These are the activations of a small neural network, seen along a few directions. Each row is one input.
In each table, some parts of the input vary, and every possible input appears once, in random order.
Descriptions start from the smaller parts, as in this example, which fits no table here: one of 3 separate values, together with either a single point or one of 9 places around a ring or (one of 4 places along a line, together with one of 8 places around a ring).
Shared parts are said once, and a part with two or three values counts as separate values.
In the rows, 128 means zero.

Other details of the inputs shift rows strongly along two fixed directions, in all tables alike. That doesn't count.

Rows:
x1: [114 118 161 132 107 143 104 112  88 137 140 139 116 117 149 168]
x2: [104 120 164 152 124 130 110  77 112  94 111 118 115 103 154 182]
x3: [113 120 156 172 116 115 156  91 106  76  90 161 115 118 145 166]
x4: [163  73 105 175 168  87  43 216 127 148  97  61 132 104 146  65]
x5: [102 105 146 157 126 126 150  81 107  94  84 144 122 118 141 180]
x6: [101 115 156 150 137 135 136  80 105  97  94 127 116 104 149 178]
x7: [117 117 145 145 104 144 108 116 101 137 147 130 115 106 156 180]
x8: [101 122 159 130 106 135  97 109  92 156 146 146 114 119 155 157]
x9: [114 113 151 141 107 145 138 115  96 143 106 162 123 127 127 168]
x10: [111 134 166 153  86 129 144 121  99 151 116 171 119 124 134 141]
x11: [131 132 149 171  88 142 151 120 102 132 118 161 123 123 141 159]
x12: [128 195 108  30 145 151 179  89 168  99 199 131 140 167  88 137]
x13: [131 206  97  65 109 158 209  93 200  96 216 144 155 169  95 118]
x14: [178  77 105 168 179  89  69 213 116 144  66  65 122 114 133  71]
x15: [114 195  94  31 129 146 152  86 186 113 236 128 152 152 106 121]
x16: [173 156  56  53 203  91 117 183 204 119 158  63 158 160  81  14]
x17: [102 116 151 137 103 140 132 114 104 163 111 166 116 126 133 156]
x18: [115 123 155 160  81 143 147 117 112 160 126 171 125 110 140 131]
x19: [160  67 106 170 156  93  72 209 128 168  56  96 132 116 128  45]
x20: [123 134 162 158  91 135 146 122  91 129 110 172 122 125 129 153]
x21: [179 155  45  64 206  98 122 190 212 104 163  48 157 161  81  27]
x22: [102 121 154 130 119 141 119 109  92 165 127 155 107 117 142 156]
x23: [166  65  94 182 159  99  75 217 134 154  60  78 130 118 129  54]
x24: [130 191  86  46 124 157 197  90 188  94 193 135 148 173  90 147]
Description of these inputs: one of 4 places along a line, together with either a single point or one of 5 places around a ring.
Changing only the place on the line of 4 turns x1 into x9. The same change can be made to x8. Which row results?
> x17
Which other rows does x6 become when the place on the line of 4 takes its other values? List them by row number.
> x2, x3, x5
List by row number the other rows that have the place on the line of 4 in common with x16.
> x6, x12, x14, x21, x22
List by row number the other rows that have the place on the line of 4 in common with x11.
> x3, x10, x13, x18, x20

Rows:
x25: [135 120 133 158 128 125 150 128 123 116 108 136 127 115 131 130]
x26: [ 88 199 129  77  85 196 208  37 154 120 220 174 126 131 119 198]
x27: [115 120 133 129 111 125 126 134 119 155 112 147 131 128 124 118]
x28: [117 119 137 129 138 134 122 124 120 153 118 128 119 115 130 127]
x29: [130 134 148 136 130 130 116 128 109 139 132 122 125 117 137 128]
x30: [136 119 132 132 107 131 125 144 116 148 116 143 127 139 123 135]
x31: [121 120 135 139 139 122 138 114 113 124  97 141 122 124 124 125]
x32: [121 114 125 154 116 130 124 129 133 122 125 126 132 118 137 133]
x33: [152 142  95  89 161 113 133 143 167  93 133  88 144 160 109 107]
x34: [111 109 132 133 131 124 114 119 127 131 115 133 129 122 133 132]
x35: [124 125 144 139 121 115 106 124 122 118 128 128 128 122 136 137]
x36: [150 167 114  95 162 102 147 142 155  82 137 109 137 157 105  88]
x37: [116 110 134 131 134 127 118 109 126 123 106 128 124 121 137 132]
x38: [127 127 145 136 124 115 113 119 120 111 118 121 124 118 140 140]
x39: [113 114 127 126 132 128 114 131 121 158 132 133 118 115 139 127]
x40: [148 141  95 106 149 114 142 139 177  91 138  91 146 142 113  92]
x41: [132 124 130 149 103 135 133 142 130 145 121 149 134 127 133 118]
x42: [131 126 152 138 107 121 120 139 114 140 129 143 124 137 131 117]
x43: [128 125 138 132 125 125 107 132 107 143 146 128 127 117 144 127]
x44: [133 120 131 132 132 145 121 138 111 144 122 121 120 121 126 143]
x45: [149 140  93  92 157 112 125 150 168 101 140  94 147 162 105 105]
x46: [138 122 133 142 135 124 141 130 109 119 102 133 121 132 125 148]
x47: [127 121 115 150 118 136 119 134 124 149 140 130 121 112 141 125]
x48: [130 113 122 127 126 142 111 143 110 146 136 128 121 119 131 142]
Changing only one part turns x29 into x28. The same change can be made to x35. Which row results?
> x34
What do these inputs look like to the network?
> one of 4 separate values, together with either a single point or one of 5 places along a line
Which other rows does x25 become when the place on the line of 5 takes its other values? List them by row number.
> x26, x32, x40, x47
Which other rows does x33 become when the place on the line of 5 takes its other values? List them by row number.
> x44, x45, x46, x48

Rows:
x49: [115  97 145 133 112 138  91 129  78 170 141 143 116 105 150 165]
x50: [139 127 124 108 166  98 100 141 139  90 112  90 136 138 120 103]
x51: [110 110 157 149 104 120 130 126  90 153  88 162 109 139 139 161]
x52: [138 124 113 116 164 115 112 136 140  92 111  89 136 137 113 128]
x53: [138 125  90 131 154 119 133 146 155 123 131 104 133 125 124  92]
x54: [158 140 134 124 148  95 125 152 131 100 106 106 139 139 119  86]
x55: [107 108 146 162  82 154 111 136 114 184 120 149 122 114 145 145]
x56: [156 144 131 127 148  95 118 149 146 107 128 105 139 140 120  80]
x57: [107 108 142 164 111 130 102 114 100 132 126 129 110  93 159 169]
x58: [157 144 121 131 146  96 120 162 151 109 139 108 142 138 123  76]
x59: [103 215  90  39 127 155 209  58 198  90 225 144 141 148  96 141]
x60: [118 120 159 167  89 156 114 137 101 175 135 137 112 108 146 144]
x61: [119 113 156 152 102 144 114 145  72 170 137 161 112 110 136 144]
x62: [115  98 143 166 124 146 141 111 106 136  91 143 108  97 138 164]
x63: [110 110 143 143 117 151 108 120  90 185 118 158 112  99 143 142]
x64: [159 141 116 110 143 121 109 171 130 148 145 115 130 143 104  78]
x65: [145 118 100 123 158 124 120 144 148 100 127  90 137 140 123 124]
x66: [146 127 107 127 138  93 118 163 163 117 126 116 148 144 118  72]
x67: [123  96 145 169  98 140 138 125 109 134  87 155 120 113 136 167]
x68: [105 106 154 161 126 136 132 101  95 136  88 146 116 104 139 154]
x69: [118 200 100  11 124 163 161  70 173 120 239 139 143 162  97 156]
x70: [147 117 106 101 149 118  90 158 142 147 149  84 137 130 129 101]
x71: [106 104 142 141 118 146 114 129  84 181 125 161 116  99 144 145]
x72: [ 89 195 136 100  67 188 207  41 135 109 221 187 125 133 133 213]
x73: [125 123 167 166 111 131 132 116  86 126  95 147 122 111 145 158]
x74: [148 124  90 134 134 112 128 162 162 121 126 114 143 143 119  88]
x75: [101 108 158 163 119 129 119  97 103 141 109 146 114 100 149 142]
x76: [149 131  97 130 135  98 124 164 162 119 121 112 141 138 114  81]
x77: [153 134 116 118 138 123 115 175 138 147 149 101 133 137 115  79]
x78: [148 125 121 112 141  95 122 152 153 107 107 115 143 153 113  74]
x79: [103 104 162 156 121 131 124 100  95 137  98 150 112 105 148 141]
x80: [146 127 118 122 138  93 116 149 160 113 116 113 144 148 115  76]
x81: [112 206 111  28 109 141 206  64 189  73 196 155 155 179  86 139]
x82: [157 137 123 131 147 112 137 145 130 102 106 106 138 137 113 113]
x83: [111 103 147 148 101 150  91 120 106 174 136 118 116 102 159 164]
x84: [ 99 215 100  33 128 153 205  55 201  87 233 151 150 157  99 137]
x85: [115  99 136 161 116 147 107 112  97 126 115 126 110 104 160 174]
x86: [140 127 127 104 164 102  99 139 145  94 122  94 135 140 125  97]
x87: [123 125 153 179  98 130 126 126  95 138 123 147 113  99 152 151]
x88: [138 126 102 107 154 126 116 157 149 158 136 103 136 124 122  81]
x89: [107 113 160 143 130 122 107 115  83 139 100 140  99 129 148 180]
x90: [147 120 109 119 161 120 116 146 149  96 113  88 129 130 117 126]
x91: [ 68 192 148  64 100 174 210  24 126 125 186 195 109 151 119 218]
x92: [139 129 112 114 156  99  98 147 155 103 146  93 140 133 131  98]
x93: [142 123  92 122 151 114 108 147 152 108 144  87 135 131 133 112]
x94: [134 115 156 172 109 142 140 126  96 126  98 145 114 105 141 168]
x95: [106 106 159 155 127 133 104 106  92 118  96 131 118 108 148 174]
x96: [144 123 102 112 133 121 111 177 152 155 133 112 143 144 113  76]
x97: [112 102 134 166 117 152 134 108 102 142 105 144 107 100 151 154]
x98: [123 125 169 154 115 122 132 128  75 145  99 153 102 130 143 162]
x99: [133 111 148 182 107 145 139 127  93 132 108 146 121 115 147 163]
x100: [138 130 104 115 149 129 114 157 161 161 133  95 135 125 122  79]
x101: [147 122 109 123 140 109 137 147 149 107  98 113 145 148 103 107]
x102: [147 125 115 119 141 102 132 149 150 108  97 115 148 150 106  93]
x103: [ 67 190 154  65  87 176 175  11 144  92 222 174 127 135 133 223]
x104: [137 121 111 124 163 117 139 130 141 111 101 105 132 130 107 110]
x105: [114  94 135 174 122 148 141 113 103 141 100 144 115 105 144 160]
x106: [164 135 110 137 143 121 132 158 137 110 122 105 131 136 124  97]
x107: [147 129 104 105 136 122 106 170 142 157 130 127 139 149 103  78]
x108: [154 122  96 128 134 119 132 156 157 115 114 116 139 146 117  94]
x109: [158 138 135 121 150  97 121 153 137 103 115 108 137 142 121  78]
x110: [103 107 159 156 121 129 128  99  92 133  92 148 113 104 142 147]
x111: [108 102 143 144  94 144 112 143  86 178 125 173 121 118 135 144]
x112: [152 115  99 135 138 118 140 157 155 115 110 117 146 151 112 103]
What do these inputs look like to the network?
> one of 4 separate values, together with either a single point or one of 4 places along a line or one of 11 places around a ring
Changing only the choice among 4 separate values turns x56 into x80. The same change can be made to x82. Which row results?
> x101
Changing only the choice among 4 separate values turns x103 into x75. The same change can be made to x69. Which row results?
> x63
Which other rows does x58 become when the choice among 4 separate values takes its other values? List them by row number.
> x66, x84, x92
